These are the activations of a small neural network, seen along a few directions. Each row is one input.
In each table, some parts of the input vary, and every possible input appears once, in random order.
A made-up example of a description, with smaller parts first: one of 5 places around a ring, together with either a single point or one of 9 places around a ring or (one of 2 separate values, together with one of 6 places along a line).
Shared parts are said once, and a part with two or three values counts as separate values.
In the rows, 128 means zero.

Other details of the inputs shift rows strongly along two fixed directions, in all tables alike. That doesn't count.

A family of inputs:
x1: [106 120 132 138 110 114 129 136 129 117 142]
x2: [149 229 136 142 175 111 162 136 112  73  59]
x3: [151 106  96 102 159 149 122 115 126 151 101]
x4: [150  94  96 106 152 152 126 119 100 138 113]
x5: [125 129 139 139 112 121 134 125 156 134 146]
x6: [130  92  91 103 150 143 116 126 100 137 104]
x7: [137 134 141 138 100 122 121 120 166 125 143]
x8: [123 130 139 142 112 122 137 128 121 129 149]
x9: [123 132 141 139 112 122 131 124 148 147 144]
x10: [106 130 142 129 116 122 119 142 122 122 140]
x11: [129 121 147 134 113 125 136 136 129 117 151]
x12: [151 229 147 128 182 112 152 135 143  80  53]
x13: [139 127 152 130  99 123 117 128 166 127 148]
x14: [140 101  88 115 154 153 118 109  98 137 118]
x15: [126 131 138 140 110 121 135 128 151 144 145]
x16: [144 103  98 103 159 155 110 111 125 153 110]
x17: [103 132 132 138 114 117 122 135 122 123 141]
x18: [127 133 139 143 115 120 142 130 129 112 145]
x19: [126 125 148 134 112 127 133 135 121 129 150]
x20: [105 127 133 137 112 115 127 134 121 128 138]
x21: [125 129 150 131 113 124 128 131 148 146 146]
x22: [126  95  94 102 151 145 112 121  98 139 105]
x23: [124 128 148 135 113 130 127 136 122 125 154]
x24: [110 118 142 130 112 117 126 143 128 116 141]
x25: [109 124 130 138 110 114 131 138 124 126 139]
x26: [142 112  88 113 161 152 114 105 125 151 104]
Description of these inputs: one of 2 separate values, together with either a single point or (one of 3 separate values, together with one of 4 places along a line).
The inputs of x12 and x5 match in every part but the choice among 2 separate values. If x10 is changed in the same way as x12 into x5, which row does it become?
Answer: x17
Change only the choice among 2 separate values in x19. List by row number the other rows that result.
Answer: x8
Change only the choice among 3 separate values in x20. List by row number the other rows that result.
Answer: x8, x9
Change only the choice among 2 separate values in x3. List by row number the other rows that result.
Answer: x15

A family of inputs:
x27: [ 99  85 138 128  86 115 117 147 125 126 167]
x28: [127  88  91  98 150 146 107 122  99 124 100]
x29: [100  91  98 124 122 125 118 127 109 146 133]
x30: [150 173 130 137 158 130 150 128 113  99 102]
x31: [144 176 115 105 183 134 121 132 103  89  55]
x32: [137 177 163 150 126 112 158 135 134 103 134]
x33: [163 108 129 132 112 144 136 109 151 145 157]
x34: [136 103  89 105 161 150 115 110 125 168 101]
x35: [110 222 171 159 127  89 150 143 159 101 108]
x36: [125 127 135 123 124 126 119 136 138 117 129]
x37: [115  99  79 111 153 142 113 113  99 144  99]
x38: [109 144 176 163  82 105 151 149 121 107 179]
x39: [139  90 147 126  84 130 111 122 180 150 172]
x40: [142 213 166 128 156 110 143 147 147  89  75]
x41: [148 183 125 133 152 123 131 112 165 127  85]
x42: [136  91 116 124 125 147 125 121  97 140 154]
x43: [126  86 108 128 122 135 135 129  91 130 148]
x44: [104  79 165 136  63 116 115 140 163 147 203]
x45: [127 102  79 112 158 148 112 109 118 153 104]
x46: [ 88 153 172 158  82 100 128 147 145 133 171]
x47: [163  97  98 106 161 161 134 110 106 151 115]
Describe the family of inputs behind these rows.
Answer: one of 3 separate values, together with either a single point or one of 6 places along a line
The inputs of x35 and x44 match in every part but the choice among 3 separate values. If x29 is changed in the same way as x35 into x44, which row does it become?
Answer: x27
Change only the choice among 3 separate values in x31. List by row number the other rows that result.
Answer: x42, x46
